These are the activations of a small neural network, seen along a few directions. Each row is one input.
In each table, some parts of the input vary, and every possible input appears once, in random order.
Descriptions start from the smaller parts, as in this example, which fits no table here: one of 3 separate values, together with either a single point or one of 9 places along a line or (one of 4 places along a line, together with one of 5 places around a ring).
Shared parts are said once, and a part with two or three values counts as separate values.

Table:
r1: [  0  58  -9  28 -91   0  -3  53 -33   5  17   8  47  77]
r2: [ 41 -10 -70 102  -5 -11  21  46  -8   3  -3 -13  20  42]
r3: [-24  42  20 -10 -38  14 -32  -7   4   5  15 -23   8 -24]
r4: [-26  50  25 -13 -43   3 -55  25 -14   2  20  12  37  27]
r5: [-16  18  22   8 -32 -11 -29 -16 -12  -3  10 -23  -3 -38]
r6: [  3   6 -16  39  -4 -13 -51 -15 -19  -1   3   0  -8   3]
r7: [ 38 -19  21 -23 -35 -10  73  53   3  56 -41  29 -39 123]
r8: [  9 -22 -23  48  37   3  -5 -11  19  -4 -27 -28  11 -53]
r9: [ 16 -22 -45  57  40 -17 -31   6  13  -5 -19  -4  15 -10]
r10: [-15 -41  -8 -17  47  15  -3 -73  20 -58  28 -23  12 -74]
r11: [-39  35  34 -55   9  23 -19 -57  22 -28  56 -10  28 -59]
r12: [   4  -41   71 -121   57   29   61  -17   46   25   11   50  -28  -20]
r13: [ 16 -34  42 -64   9 -11  27  31  26  53 -35  51 -45  65]
r14: [-46  48  66 -62   0  31 -14 -40  18 -33  57   6  50 -54]
r15: [ -7   3   5  33  -8   7 -24 -30 -10  -1  -1 -22 -11 -41]
r16: [-27 -11  14 -16  37  15 -12 -81   5 -32  37 -11  11 -73]
r17: [ 40  -9 -62  86 -38  -7  11  31 -22 -21   7 -19  -3  53]
r18: [ 16  54 -36  37 -81  -5  -8  38 -31   9  17  -7  22  70]
r19: [  4 -24 -14  35   2   7 -14 -23   7 -28 -12 -33 -12 -42]
r20: [ -4  21   0  15 -27 -30 -57  -1 -24  -3  13  -2   2   6]
r21: [ -7 -40 -18  -7  82  13   5 -63  29 -34  12 -22  35 -85]
r22: [-34   8  34 -37  14  -3 -17 -67   5 -35  50 -12  17 -72]
r23: [ 33  19 -44  81 -48  -9  -1  21 -40   3  11  -8  -2  52]
r24: [-13  44  -3  -4 -33  -4 -60   8 -10   6  17  -3  13  20]
r25: [ 26  33 -30  56 -73 -27  -7  32 -44   1  16  -8   9  56]
r26: [ 13 -23 -36  42   6 -12 -41  -6   0 -29  -5 -10  -9   2]
r27: [ 14 -30  64 -70   8  11  52  19  35  55 -39  34 -48  21]
r28: [ -3 -57   5 -95 109  19  70 -12  17   1 -29  29 -22 -57]
r29: [  2 -39   1 -39  63   1  63  29   9  29 -75  17 -48 -16]
r30: [  3 -42 -20 -31  63 -22  39  44   4  27 -68  37 -46  28]
r31: [ 19 -27 -40  14  19 -22  88  75 -16  32 -60  16 -44  87]
r32: [-36  51  50 -18 -48  22 -27  10  -1   1  17  -8  32 -17]
Q: What do these inputs look like to the network?
A: one of 4 places along a line, together with either one of 2 separate values or one of 6 places along a line
Q: Start at r25 and move only the place on the line of 4, one step at a time. The first step leads to r20. Which rows follow, in order?
A: r5, r22
Q: Which other rows agree with r24 in the place on the line of 4? List them by row number.
A: r4, r6, r9, r13, r20, r26, r30
Q: Start at r32 and move only the place on the line of 6, one step at a time. The first step leads to r3. Which rows follow, in order?
A: r5, r15, r19, r8

Table:
r33: [ 12 -15 -23  24  19   6  38  -1  -2  -5  -4 -11   2 -13]
r34: [-15  34  16   8 -42  11 -33 -45  -3 -37  65 -22  42 -26]
r35: [ 17 -23 -58  67  28 -18 -25  12  -5  -9 -29 -14  -2  -4]
r36: [ 31 -13  16 -34 -24 -14  63  79  -6  57 -45  50 -43 109]
r37: [-13  -8  -1  -7  24  10  15 -13   6 -12  -9 -13   2 -41]
r38: [-38  48  50 -14 -42   2 -78 -44  -6 -13  45 -11  24 -42]
r39: [  13   64  -10   51 -114  -18  -34   48  -38   20   17   -3    8  101]
r40: [-17  17  17 -30   2  19  -1 -22  11 -21  40   1  36 -20]
r41: [ 12  44  -8  14 -70 -13   2  75 -26  35 -10  21   7 105]
r42: [-17   4 -15   0  24   3 -14 -12   1 -25   9  -8  23 -33]
r43: [ 22 -36 -43  61  28 -13   4  11   0   4 -46 -21 -24 -12]
r44: [-33  20  63 -61  -1  14 -19 -20  16  15   0   5  -6 -47]
r45: [-37  33  51 -54   1   6 -49 -20  10   2  19  10  15 -38]
r46: [ 20  -8 -60 103 -15 -17 -58  -8 -20 -24  -3 -36   1 -10]
r47: [ 12  15 -42  66 -25  -4 -27 -23 -23 -33  37 -30  27 -11]
r48: [ -1 -32  37 -79  43  21  53 -19  30   3   4  26 -16  -9]
r49: [ 22 -54 -15 -18  61  -1  65   1  14   9 -23  20 -29   7]
r50: [ 17  30   8   8 -69  -6  34  76 -20  46 -25  17 -14  96]
r51: [  8  -3 -39  30  19  -1   8  -2  -8 -17  12  -6  23  -5]
r52: [-14  20 -17  37 -19  -1 -47 -32 -13 -40  35 -31  26 -39]
r53: [ -20  -19   67 -105   37    7    3  -18   30   30  -18   33  -38  -27]
r54: [ -2 -46   8 -49  64   4  41 -12  20   3 -28  16 -27 -20]
r55: [ 31 -77 -33  18  68 -22  32  13  15  20 -65   9 -53   9]
r56: [-13   5  30 -36   2  26  28 -22  16 -10  22  -3  16 -28]
Q: The inputs of r50 and r41 match in every part but one. If r33 is changed in the same way as r50 into r41, which row does it become?
A: r51
Q: What do these inputs look like to the network?
A: one of 4 places along a line, together with either a single point or one of 5 places along a line
Q: Start at r52 and move only the place on the line of 4, one step at a time. The first step leads to r42. Which rows follow, in order?
A: r37, r54

Table:
r57: [ 30   0  24  24 -72  -3  24  -2 -12  11  24  -2 -19  53]
r58: [-26 -28  53 -78  51  -5   2 -13  24  28 -46  18 -46 -43]
r59: [-36  36  16   6  -6   2 -95 -41   8 -29  38 -16  44 -53]
r60: [ 13 -50 -38  42  70  -3   0 -46  10 -23  -9 -23  -9 -73]
r61: [  0 -10  45 -39 -18  22  11 -70  17 -16  46 -13 -15 -34]
r62: [-15 -23  10 -76  70  17  51  -9  17 -14   7  32  10 -18]
r63: [ 22  -8 -22 -20  15  -4  57  53   4  22 -13  34   9  74]
r64: [ -6  56 -24  48 -65 -26 -79  22 -41  -4  18  -7  17  34]
r65: [-29  29  11 -16   5  28  -1 -17   7 -31  29 -18  50 -61]
r66: [ 15 -13  20 -17  -5 -11   7  59   7  61 -65  29 -50  51]
r67: [ 37 -38 -72  87   3 -20   9  24 -13 -10 -36 -22 -21  34]
r68: [ -4  50 -24  39 -48   3  13  39 -27   3   7 -12  32  39]
Q: The inputs of r62 and r63 match in every part but one. If r60 is changed in the same way as r62 into r63, which row does it become?
A: r67
Q: What do these inputs look like to the network?
A: one of 2 separate values, together with either a single point or one of 5 places along a line
Q: Change only the choice among 2 separate values in r57. List by row number the other rows that result.
A: r61
